These are the activations of a small network on made-up records, seen along a few directions, one row for each record.
Each row is followed by the record's values for the fields MOR, KUR, KAZI, FIKU, ZITOZ.
A field that a record lacks is written absent.
The largest differences between rows may come from other fields.
(in the rows, 500 means zero)
Strong random noise was added to every row along 15 fixed directions; ignore it. To show where, here is one row again and again, with new noise each time:
529	527	411	413	537	409	558	634	652	714	446	775	461	498	657	556	253	388	576	426	549	547	423	321	730	499	428	509	555	548	687	674	586	635	527	524	515	581	382
482	518	777	530	520	334	595	620	165	598	432	417	556	550	401	484	577	440	596	602	674	526	444	444	349	564	488	424	595	425	309	387	447	587	540	454	431	331	621
620	341	513	613	545	575	374	426	630	286	249	471	761	493	540	641	236	451	530	237	526	602	717	214	459	427	405	425	529	491	246	544	577	337	479	583	730	608	361
454	385	414	499	713	427	411	797	490	768	578	851	666	672	465	574	459	396	448	616	663	573	444	612	539	447	596	408	527	626	785	571	740	706	354	481	439	560	465
448	561	512	600	314	393	354	471	597	550	469	440	417	470	787	339	586	563	406	563	540	438	540	701	474	499	470	423	494	510	640	560	589	504	612	348	405	580	615
595	484	536	555	730	527	585	550	417	482	493	330	605	766	509	456	546	596	580	530	604	492	612	493	321	389	438	374	508	536	335	476	566	512	622	440	404	477	491
382	557	407	507	382	549	593	466	477	506	632	765	631	344	383	399	457	430	412	383	599	643	402	346	563	548	526	354	534	472	603	608	638	437	467	619	617	519	468
508	459	578	324	520	673	484	582	495	400	352	430	562	434	585	507	386	647	583	560	407	339	424	603	566	459	491	528	447	419	472	605	430	372	496	491	545	530	736
603	523	249	278	766	410	563	527	499	580	575	750	382	376	293	540	489	536	625	657	730	537	470	516	582	639	682	611	518	416	412	478	448	640	549	643	718	423	493
548	534	223	561	476	401	366	321	300	693	524	730	238	263	341	782	417	563	447	439	747	614	283	558	607	547	326	700	316	579	575	308	616	641	364	459	386	635	411
596	678	318	451	359	621	604	304	729	563	647	621	237	586	576	397	777	544	481	519	508	752	552	651	484	558	511	519	414	612	676	547	555	516	598	512	428	552	278
530	523	418	395	613	462	574	527	489	439	542	668	591	428	474	213	531	507	518	594	631	545	505	361	544	593	580	364	499	277	428	621	534	419	600	630	821	381	512
528	493	509	439	442	860	707	479	660	355	723	646	573	468	291	465	746	488	476	491	308	460	576	580	427	682	887	478	615	581	663	431	437	397	304	661	535	585	538
559	590	266	595	414	649	541	216	546	339	554	487	421	390	379	455	578	699	439	443	574	495	325	445	525	563	414	531	362	571	489	345	611	445	611	580	462	557	527
468	589	474	467	452	569	613	408	421	589	560	414	418	405	475	561	435	551	528	313	529	538	538	535	443	420	385	461	525	523	474	571	493	478	517	427	354	581	513
825	344	505	407	802	707	528	603	580	461	287	352	470	663	600	370	608	593	635	581	435	454	616	480	416	589	504	468	440	371	463	457	479	457	555	508	669	466	584
388	545	438	372	482	461	467	451	737	659	523	526	603	436	483	139	559	447	394	381	521	654	574	554	513	378	389	230	508	374	635	851	651	535	657	530	591	342	490

653	436	499	694	430	580	451	383	511	498	449	407	365	521	676	531	551	442	428	326	375	569	661	423	416	544	383	500	442	501	571	386	532	402	369	400	480	663	326 -> MOR is lon, KUR is mev, KAZI is mepu, FIKU is tetom, ZITOZ is dit
405	578	480	485	409	455	597	421	388	548	531	547	476	284	473	531	312	495	493	338	530	498	361	359	606	486	350	480	501	439	480	555	526	479	494	504	451	535	507 -> MOR is suna, KUR is misoz, KAZI is mepu, FIKU is tetom, ZITOZ is nen
599	340	468	774	656	701	562	421	521	381	561	352	722	671	258	409	692	476	370	330	442	552	562	322	285	532	495	305	509	577	508	269	697	488	434	580	459	482	432 -> MOR is suna, KUR is misoz, KAZI is mepu, FIKU is tetom, ZITOZ is dit
520	501	318	408	478	721	562	490	541	436	470	554	460	402	476	473	439	590	503	459	470	541	303	418	626	550	449	531	410	490	617	533	539	424	560	596	610	526	601 -> MOR is suna, KUR is misoz, KAZI is lef, FIKU is tetom, ZITOZ is nen
524	500	600	668	300	370	372	501	629	448	437	594	472	609	625	720	511	376	499	570	504	545	575	494	496	567	625	643	576	713	504	353	467	569	456	483	436	599	362 -> MOR is lon, KUR is mev, KAZI is mepu, FIKU is lepe, ZITOZ is dit
521	400	589	541	625	504	415	580	395	551	586	564	574	507	593	504	433	488	436	456	380	315	693	588	499	392	517	468	461	415	575	562	488	398	202	374	460	666	432 -> MOR is suna, KUR is misoz, KAZI is lef, FIKU is tetom, ZITOZ is dit
422	621	366	357	476	440	514	494	408	696	590	397	236	300	664	504	421	610	526	450	595	492	577	781	474	421	431	504	522	432	540	676	445	510	604	311	399	605	650 -> MOR is suna, KUR is misoz, KAZI is mepu, FIKU is tetom, ZITOZ is nen
590	548	508	407	444	730	769	586	362	579	620	553	303	387	503	560	569	446	610	415	446	547	572	470	433	699	678	536	634	477	608	476	339	425	395	495	543	627	580 -> MOR is suna, KUR is siven, KAZI is mepu, FIKU is lepe, ZITOZ is nen
366	549	544	296	340	554	561	415	705	366	446	627	651	210	317	535	275	467	545	365	404	435	402	348	711	502	572	543	592	459	417	665	387	443	511	715	645	437	570 -> MOR is suna, KUR is misoz, KAZI is lef, FIKU is lepe, ZITOZ is dit
496	364	524	351	587	572	327	539	397	471	433	609	597	529	191	668	672	469	489	673	593	781	491	759	384	511	622	575	395	478	387	439	491	510	337	600	645	343	483 -> MOR is gaduv, KUR is misoz, KAZI is mepu, FIKU is tetom, ZITOZ is dit
680	478	473	474	494	561	614	435	519	467	463	593	394	410	387	381	640	377	540	463	488	676	514	241	513	751	562	521	509	357	472	406	426	469	498	659	783	387	398 -> MOR is suna, KUR is misoz, KAZI is mepu, FIKU is lepe, ZITOZ is dit
579	631	383	466	621	212	570	423	288	604	482	409	226	414	419	546	503	610	644	644	820	502	374	486	483	593	419	628	494	447	239	318	427	700	765	469	454	369	573 -> MOR is suna, KUR is misoz, KAZI is mepu, FIKU is tetom, ZITOZ is nen
438	562	351	573	486	577	570	413	605	491	731	608	555	647	525	614	439	444	433	290	491	723	718	491	448	310	481	430	518	670	530	647	600	421	439	490	417	675	152 -> MOR is suna, KUR is misoz, KAZI is mepu, FIKU is tetom, ZITOZ is dit
562	445	345	252	870	638	540	518	436	546	561	456	499	465	372	583	357	666	586	467	480	397	587	659	513	320	445	532	403	399	404	638	451	464	417	476	507	541	521 -> MOR is suna, KUR is misoz, KAZI is lef, FIKU is tetom, ZITOZ is dit
599	473	544	567	400	551	566	502	353	693	535	638	355	370	392	459	695	346	449	421	525	657	473	434	432	728	534	469	524	443	694	366	526	547	327	497	522	509	489 -> MOR is lon, KUR is sev, KAZI is lef, FIKU is tetom, ZITOZ is dit
470	488	403	528	416	602	459	572	529	458	450	383	437	519	538	667	583	582	528	603	621	584	460	724	359	593	652	548	591	687	529	380	523	566	652	468	435	570	741 -> MOR is suna, KUR is misoz, KAZI is lef, FIKU is tetom, ZITOZ is nen
360	622	278	521	498	482	581	621	430	557	780	711	531	579	695	321	453	511	418	544	638	578	530	491	538	410	540	344	511	510	682	739	631	402	589	450	573	620	442 -> MOR is lon, KUR is mev, KAZI is lef, FIKU is lepe, ZITOZ is nen
573	470	474	602	746	310	557	553	535	612	599	720	574	599	421	461	406	451	496	534	495	227	402	262	690	513	498	523	498	532	602	390	588	692	379	549	392	512	336 -> MOR is suna, KUR is sev, KAZI is lef, FIKU is lepe, ZITOZ is dit
431	428	566	552	706	556	550	573	551	549	563	412	720	688	305	693	306	536	503	384	334	204	393	449	582	259	411	528	518	729	561	464	557	655	379	483	125	546	498 -> MOR is suna, KUR is misoz, KAZI is mepu, FIKU is lepe, ZITOZ is dit
402	537	620	582	334	440	376	407	428	421	541	664	595	523	517	613	423	483	418	507	420	448	456	491	622	373	420	593	365	558	498	516	492	396	274	480	406	584	297 -> MOR is suna, KUR is mev, KAZI is mepu, FIKU is lepe, ZITOZ is nen
455	520	270	264	642	289	390	691	650	601	473	632	302	345	709	533	365	605	588	812	612	291	391	773	701	604	703	665	551	441	605	583	443	673	650	476	604	518	738 -> MOR is lon, KUR is sev, KAZI is absent, FIKU is absent, ZITOZ is absent
565	409	360	449	650	341	315	425	772	569	404	690	545	411	304	469	466	468	454	540	542	442	413	450	693	534	502	574	433	487	555	464	587	714	486	648	602	382	419 -> MOR is suna, KUR is misoz, KAZI is lef, FIKU is lepe, ZITOZ is dit
438	469	513	624	557	442	547	698	173	512	522	493	580	573	568	494	503	515	493	636	706	549	368	474	389	568	512	388	538	482	479	396	617	502	560	433	495	503	666 -> MOR is suna, KUR is misoz, KAZI is mepu, FIKU is tetom, ZITOZ is dit
447	513	340	725	551	238	460	586	272	570	554	391	383	456	686	539	389	509	477	521	745	429	503	434	421	564	486	477	608	506	452	368	558	581	661	357	481	588	615 -> MOR is lon, KUR is sev, KAZI is absent, FIKU is absent, ZITOZ is absent
412	583	441	461	297	371	514	574	508	610	448	700	436	320	557	435	461	414	499	554	692	656	285	423	606	666	527	465	579	480	623	557	584	592	664	558	610	443	636 -> MOR is lon, KUR is sev, KAZI is mepu, FIKU is tetom, ZITOZ is nen
580	489	728	692	378	433	498	610	415	610	480	659	496	760	629	478	657	335	470	588	452	567	462	375	509	570	473	504	464	595	684	379	546	551	347	441	379	518	303 -> MOR is suna, KUR is mev, KAZI is mepu, FIKU is lepe, ZITOZ is nen
613	475	475	450	615	620	592	702	493	651	437	371	413	696	719	293	634	517	551	579	517	612	505	552	405	533	432	354	500	455	674	598	581	534	688	399	511	459	637 -> MOR is suna, KUR is misoz, KAZI is mepu, FIKU is lepe, ZITOZ is dit
445	572	337	562	432	501	397	264	713	226	655	447	433	457	582	573	514	695	420	562	397	301	598	725	545	437	627	649	432	599	421	432	450	397	495	494	418	661	421 -> MOR is suna, KUR is misoz, KAZI is absent, FIKU is absent, ZITOZ is absent
633	311	540	396	559	624	471	744	496	507	224	721	609	428	486	291	450	377	516	612	413	487	176	140	748	738	483	490	414	286	727	490	534	477	449	695	902	330	677 -> MOR is lon, KUR is mev, KAZI is lef, FIKU is lepe, ZITOZ is nen
646	349	415	537	541	660	290	367	649	446	375	514	538	473	355	562	590	528	415	428	455	581	560	580	458	500	467	537	362	531	544	414	590	475	369	549	571	533	450 -> MOR is lon, KUR is mev, KAZI is lef, FIKU is tetom, ZITOZ is dit
417	380	577	662	382	478	252	496	332	413	452	553	661	388	417	495	554	485	331	552	536	473	417	567	459	531	514	468	414	452	534	389	595	417	320	481	565	507	623 -> MOR is suna, KUR is mev, KAZI is mepu, FIKU is lepe, ZITOZ is dit
454	659	425	389	557	342	467	310	472	552	668	592	395	558	287	393	643	609	467	686	548	460	381	631	612	361	407	620	284	490	449	505	448	593	526	531	393	321	328 -> MOR is lon, KUR is mev, KAZI is mepu, FIKU is lepe, ZITOZ is nen
491	541	515	639	344	477	601	309	510	391	624	621	537	273	416	330	542	399	391	322	450	499	534	230	533	660	550	409	552	375	487	434	517	384	401	613	634	521	378 -> MOR is suna, KUR is misoz, KAZI is mepu, FIKU is tetom, ZITOZ is nen
507	679	541	523	482	450	738	322	582	362	702	439	454	530	352	476	575	573	578	517	451	295	530	403	510	528	627	580	596	593	326	377	345	540	594	580	342	470	420 -> MOR is suna, KUR is misoz, KAZI is lef, FIKU is tetom, ZITOZ is dit
722	236	405	472	646	686	311	640	572	709	203	463	352	385	565	548	417	489	478	404	338	380	352	482	635	605	353	595	376	443	853	399	566	605	338	448	556	579	707 -> MOR is suna, KUR is sev, KAZI is lef, FIKU is tetom, ZITOZ is nen
483	516	543	548	481	463	404	576	402	395	418	517	526	729	622	447	597	658	482	841	546	445	185	605	589	474	409	572	286	557	538	386	595	510	592	471	396	421	578 -> MOR is suna, KUR is misoz, KAZI is mepu, FIKU is tetom, ZITOZ is dit
474	444	310	352	682	568	400	584	502	317	554	820	703	536	344	593	468	627	521	775	687	542	406	644	570	495	720	557	401	518	420	528	579	446	453	665	727	501	524 -> MOR is suna, KUR is siven, KAZI is lef, FIKU is lepe, ZITOZ is dit
488	487	720	350	423	594	513	513	440	299	461	710	659	423	558	534	322	477	556	506	319	409	553	393	662	441	545	569	425	341	378	648	331	217	236	584	698	560	377 -> MOR is suna, KUR is sev, KAZI is lef, FIKU is lepe, ZITOZ is dit
480	543	542	613	436	385	453	557	257	571	572	643	448	578	676	276	605	490	392	656	530	499	366	446	588	516	371	459	323	379	660	498	573	431	426	410	515	485	421 -> MOR is suna, KUR is misoz, KAZI is lef, FIKU is lepe, ZITOZ is nen
635	460	486	574	636	394	324	308	376	327	477	531	520	477	465	254	639	651	413	670	534	349	503	479	538	511	409	519	225	251	330	379	517	358	411	519	673	415	397 -> MOR is lon, KUR is sev, KAZI is lef, FIKU is lepe, ZITOZ is dit
382	606	414	583	383	518	571	515	446	353	647	604	588	573	600	535	518	567	478	604	685	634	478	567	415	509	621	420	551	624	449	509	614	416	623	506	483	609	511 -> MOR is suna, KUR is misoz, KAZI is mepu, FIKU is tetom, ZITOZ is nen

Here are new rows. What are their fields?
493	556	409	414	502	317	343	363	747	405	631	696	488	491	483	291	680	461	419	686	498	543	700	626	562	512	690	537	440	387	447	620	440	465	498	600	749	387	264 -> MOR is lon, KUR is mev, KAZI is mepu, FIKU is lepe, ZITOZ is dit
519	610	408	431	552	376	541	355	783	508	519	275	351	425	613	213	471	596	518	438	362	213	576	439	627	444	420	502	525	397	490	626	393	550	744	486	491	415	529 -> MOR is suna, KUR is mev, KAZI is lef, FIKU is tetom, ZITOZ is nen
414	455	580	489	402	581	531	644	219	588	550	610	521	376	293	789	497	390	524	493	612	618	469	583	372	604	690	555	636	595	522	379	425	526	310	499	484	565	657 -> MOR is lon, KUR is mev, KAZI is mepu, FIKU is lepe, ZITOZ is nen
342	591	365	443	410	692	536	395	590	436	632	521	583	544	385	598	454	622	436	437	457	569	349	634	555	307	412	504	401	693	584	616	604	468	533	530	304	556	482 -> MOR is suna, KUR is misoz, KAZI is mepu, FIKU is lepe, ZITOZ is dit
741	510	420	421	551	519	492	307	601	500	410	496	245	422	584	498	509	496	571	409	406	573	668	400	575	562	387	643	378	361	413	503	364	433	453	515	658	529	245 -> MOR is suna, KUR is misoz, KAZI is mepu, FIKU is lepe, ZITOZ is nen
558	330	438	636	778	441	274	450	533	368	498	389	673	598	374	497	473	597	403	537	455	240	602	533	468	357	498	518	396	497	392	363	551	501	394	493	507	502	476 -> MOR is lon, KUR is mev, KAZI is mepu, FIKU is tetom, ZITOZ is dit
585	443	369	513	608	417	275	556	665	407	353	632	576	796	557	635	500	539	541	757	652	635	458	543	562	437	512	629	375	671	438	465	595	592	621	566	594	458	352 -> MOR is suna, KUR is mev, KAZI is lef, FIKU is lepe, ZITOZ is nen
629	556	185	422	731	694	689	685	299	497	607	619	385	705	636	443	537	693	606	728	733	635	308	506	495	558	493	476	375	518	586	507	636	451	700	491	592	570	593 -> MOR is suna, KUR is siven, KAZI is mepu, FIKU is lepe, ZITOZ is dit
488	603	672	448	449	393	629	663	341	575	625	542	363	551	768	511	512	422	607	623	485	432	723	577	437	548	684	530	647	443	475	573	285	431	437	363	500	604	470 -> MOR is lon, KUR is mev, KAZI is mepu, FIKU is lepe, ZITOZ is nen
588	637	407	612	678	262	587	389	339	489	703	392	258	670	566	383	714	634	522	749	627	381	548	584	402	536	517	565	424	465	341	273	446	577	623	402	377	450	364 -> MOR is lon, KUR is mev, KAZI is absent, FIKU is absent, ZITOZ is absent
537	511	577	460	505	369	374	499	585	590	555	514	402	572	635	406	665	437	477	588	468	544	820	731	420	458	600	503	505	432	506	610	401	496	432	398	540	500	348 -> MOR is suna, KUR is misoz, KAZI is mepu, FIKU is lepe, ZITOZ is nen
539	514	491	491	398	568	437	480	379	599	467	485	354	417	517	253	795	588	410	646	566	565	346	699	435	634	455	432	362	383	687	438	581	493	533	436	506	420	708 -> MOR is lon, KUR is sev, KAZI is lef, FIKU is lepe, ZITOZ is dit
366	521	387	412	451	596	500	576	490	499	478	477	581	452	501	513	394	544	498	460	599	619	421	543	487	421	473	418	532	534	525	662	567	455	647	518	561	494	662 -> MOR is lon, KUR is mev, KAZI is lef, FIKU is tetom, ZITOZ is nen
465	386	702	496	537	389	392	635	365	328	309	470	648	457	581	456	400	534	522	707	440	271	330	432	610	565	521	548	451	320	372	413	433	429	449	532	634	395	675 -> MOR is suna, KUR is misoz, KAZI is absent, FIKU is absent, ZITOZ is absent
471	370	360	421	795	769	488	699	359	375	454	402	735	704	672	654	176	702	546	444	512	521	509	578	470	177	320	395	369	515	425	716	653	281	505	412	506	681	566 -> MOR is suna, KUR is misoz, KAZI is absent, FIKU is absent, ZITOZ is absent
344	545	502	578	590	149	456	625	586	514	559	446	610	671	582	487	508	485	515	717	717	465	566	630	405	460	656	419	687	604	364	492	568	715	754	465	408	403	538 -> MOR is suna, KUR is misoz, KAZI is absent, FIKU is absent, ZITOZ is absent
411	530	567	655	319	504	650	525	668	737	584	363	414	453	557	310	660	333	380	302	357	487	468	469	420	625	508	306	712	587	859	459	610	689	562	432	260	494	614 -> MOR is suna, KUR is sev, KAZI is absent, FIKU is absent, ZITOZ is absent
509	383	352	773	526	338	215	491	633	408	402	493	624	499	659	256	473	560	301	565	553	298	391	390	599	518	417	405	405	468	638	412	743	520	604	484	599	515	603 -> MOR is lon, KUR is mev, KAZI is mepu, FIKU is tetom, ZITOZ is dit
482	664	564	595	380	554	710	425	580	566	537	448	544	708	695	236	456	515	473	318	400	529	375	227	600	326	139	305	418	555	648	692	666	459	677	446	274	498	337 -> MOR is suna, KUR is sev, KAZI is lef, FIKU is tetom, ZITOZ is dit
600	424	490	456	436	634	370	564	456	447	197	520	488	443	684	435	426	629	516	595	521	498	226	462	636	561	310	523	301	406	597	506	598	403	566	494	622	508	712 -> MOR is lon, KUR is sev, KAZI is lef, FIKU is lepe, ZITOZ is dit
